Each row below holds a small network's activations on one input, seen along a few directions.
Each table varies a few parts of the input and shows all the possible inputs, shuffled.
A made-up example of a description, with smaller parts first: one of 8 places around a ring, together with either a single point or one of 11 places along a line or (one of 3 separate values, together with one of 4 places along a line).
Shared parts are said once, and a part with two or three values counts as separate values.

Other details of the inputs shift rows strongly along two fixed directions, in all tables alike. That doesn't count.

A family of inputs:
r1: [  2   6   0  -4  -1   8   1  -4   3 -11 -12  -4   9]
r2: [  6   1   6  -4  -4   1 -12   6   0  -7  -8 -17   4]
r3: [  7   7   7  -3 -13  11   1  -1  -2  -7   5   1   1]
r4: [ 8  5  6 -6 -6  8 -1 -1 -4 -5  3 -2 -5]
r5: [ 8  2  3 -8 -7  4 -4  0  6 -7 -7  9 -3]
r6: [ -1   0   2  -6   9   6 -10   2   6   1  -2   8   2]
r7: [  2   8   3  -3 -10   7  14  -5   3  -7  -3   8  -3]
r8: [  2   3   5   2 -10   1  -3   4   0  -7  -4 -15  10]
r9: [ -6   3   3 -10  12  10  -2  -4   0  -2  -3   4  -6]
r10: [  5   7   3  -8  -7   4   0   0  -2 -12   2   4  -3]
r11: [ 2  5  2 -5 -3  2 13 -5  1 -4 -4  5 -9]
r12: [ -8  -8 -13  23  -5 -15  17  -4  -5  12  19  -2   7]
r13: [ 3  1  3 -7  2 10 -1  2  5  1 -6  6 -2]
r14: [ 6 -1  4 -5 -3 17 -1  2 -5  0  0 -7 -9]
r15: [  2   3   0  -5   5   5  -2  -3   1  -9 -14  -6   3]
r16: [ 6  0  3  1 -7 16  3  3 -3  2  2 -6 -2]
r17: [  6   4   3 -12   3   0  -2  -1  -5  -9   0   0 -12]
r18: [-27   1  -6  19   8 -21  17  -3   0  13  10  10   9]
r19: [  5   2   3 -11  -2   5   2  -3   2  -7  -7   6 -11]
r20: [ 9 -6 -1 -6  3  7 -9  0 -5 -1  5 -5 -5]
r21: [-2  4  3 -8  4 13 -8  0  5 -4 -2  9  5]
r22: [  7   0   4  -7   4   9 -22   7  13   0  -3  12  11]
r23: [ 18  -5   5 -12   0   1 -26   6   0  -1  -1  -2  -6]
r24: [-11   6   2  -8   8  12   7  -6  -2  -4  -1   5  -5]
r25: [ 11  -5   2 -12   5   6 -20   7   8   2 -10   7  -2]
r26: [  3  10   4  -4  -9   4   9  -2  -2 -10   5   5  -1]
r27: [  1   1  -1  -4   9   0  -1  -4   0  -5 -14  -7   0]
r28: [ -3   9   6   4 -13   6  11  -1  -2  -9  -2 -16  10]
r29: [  7   5   5 -13  -1   4  -3   0  -3 -11   0   2  -9]
r30: [  2   7   1   0  -3   8   4  -4   4  -8 -11  -3  12]
r31: [ 37 -46 -18  18  12 -54 -96  39  38  41  -6  19  29]
r32: [-17  -9 -16  21   2 -25  15  -2   1  21   7   7   3]
r33: [  6   4   5  -5 -11   8  -2  -1  -4  -7   4   0  -2]
r34: [-14 -10 -16  21   2 -19  22  -7 -12  14  18  -6  -4]
r35: [-14   9   7  -6   6   8   6  -2   0  -6  -1  10   5]
r36: [  4  -2   0  -8   3  -4   0  -2   2  -2  -7   4 -13]
r37: [-29  -4  -9  18  16 -28  16  -5  -5  16   8   7   0]
r38: [  3   4   7  -6  -2   5  -2   2  -4  -8  -7 -20  -1]
r39: [-12  -9 -12  22  -3 -13  16  -1  -9  17  11  -7  -5]
r40: [  3   2   4   5 -14  18   8   1  -2   1   5  -3   3]
r41: [ 17  -8   2  -6  -4  11 -21   6   3  -4   4   0   7]
r42: [-26  -6  -8  14  19 -28   9  -3  -4  16   6   6  -2]
r43: [  1   0   3 -11   6  10  -2  -1   2   0  -8   4  -9]
r44: [ 8 -2  2 -3 -2 12  2 -1 -4 -3  7 -4  0]
r45: [  4   6   8  -2  -6   6  -1   3   0  -9  -5 -18   5]
r46: [-11  -6 -12  17  -2 -26  15  -5 -11  13  14  -4  -7]
r47: [-14  -2 -13  19   2 -31  23  -5  -7  10  14   1  -6]
r48: [-12   8   9  -6  11   6   5  -2   0  -3  -2   8   1]
r49: [-15  -2 -14  21   7 -23  20  -7  -2  10  -2  -7   6]
r50: [  9  -2   4  -1 -11  18  -6   6  -1   0   1  -3   3]
Each input here is: one of 5 places along a line, together with either one of 2 separate values or one of 8 places along a line.
Changing only the place on the line of 5 turns r16 into r14. The same change can be made to r11. Which row results?
Answer: r36
Change only the choice among 2 separate values in r1. List by row number the other rows that result.
Answer: r8
Start at r50 and move only the place on the line of 8, one step at a time. The first step leads to r41. Which rows follow, in order?
Answer: r33, r10, r5, r32, r21, r35
Change only the place on the line of 5 in r9. List by row number the other rows that result.
Answer: r6, r21, r22, r24
List by row number the other rows that have the place on the line of 5 in common with r2.
Answer: r15, r19, r24, r25, r29, r34, r37, r39, r46
Start at r40 and move only the place on the line of 8, one step at a time. The first step leads to r12. Which rows follow, in order?
Answer: r3, r26, r7, r31, r22, r18

A family of inputs:
r51: [ 31  22  28 -47 -22  57   9  -9 -17 -47  -8 -13 -28]
r52: [-12  -3 -10  20 -13  -6  25  -3  -1  13  26  19   9]
r53: [ 20  -4   1   4   2 -12 -46  17  19  -2 -23 -14  33]
r54: [ 14  13   8 -24 -13  33  25 -10 -20 -24   2 -17 -34]
r55: [-15  -6  -9  20  -6   2  18  -3  -1  20  24  14   5]
r56: [-45  -8 -18  13  41 -38  16  -9  10  32  12  51 -10]
r57: [ -4  12   5   7  -5   1   4  -2   3 -17 -17 -19  23]
r58: [-29  -7 -13  40   8 -39  18   1   0  22   1 -25  20]
r59: [  6  31  32 -34  -7  65   3  -7  -3 -44 -27 -23  13]
r60: [ 14 -13   9 -28  52 -26 -90  24  39   2 -48  25  22]
r61: [-25  -4 -10 -15  38 -33  17 -17  -9   7  -4  19 -41]
r62: [ -7 -14 -23  28 -11 -52  18  -5 -12  19  17 -11 -19]
r63: [ 51 -27   4  -7  -1   1 -86  33  35  17  -1  27  27]
r64: [  1  -9 -15  10  -4 -20  16  -8 -21   7  18 -17 -26]
r65: [  0  -4 -14  12  -8 -22  26  -8 -19   7  13 -15 -24]
r66: [-14  -8 -12  21  -8   4  24  -3  -4  18  21  17   5]
r67: [  9  13  15 -24 -11  36  23 -10 -26 -20   5 -20 -35]
r68: [ -8  30  19 -13 -15  32  25  -8  -1 -33 -23 -18  16]
r69: [ 44 -23   5  -7  -9   0 -85  33  33  16  -3  31  26]
r70: [-28  -8 -22  42   4 -42  20  -4   3  20  -1 -22  22]
r71: [ -2  18  17 -18 -11  58  19  -5  -8 -11  16  11  -4]
What is each input in this table made of?
Answer: one of 3 separate values, together with either a single point or one of 6 places along a line
Changing only the choice among 3 separate values turns r52 into r57. The same change can be made to r66. Which row results?
Answer: r70
Change only the choice among 3 separate values in r65. List by row number the other rows that result.
Answer: r53, r63
Start at r67 and move only the place on the line of 6, one step at a time. The first step leads to r64. Which rows follow, in order?
Answer: r54, r65, r51, r62
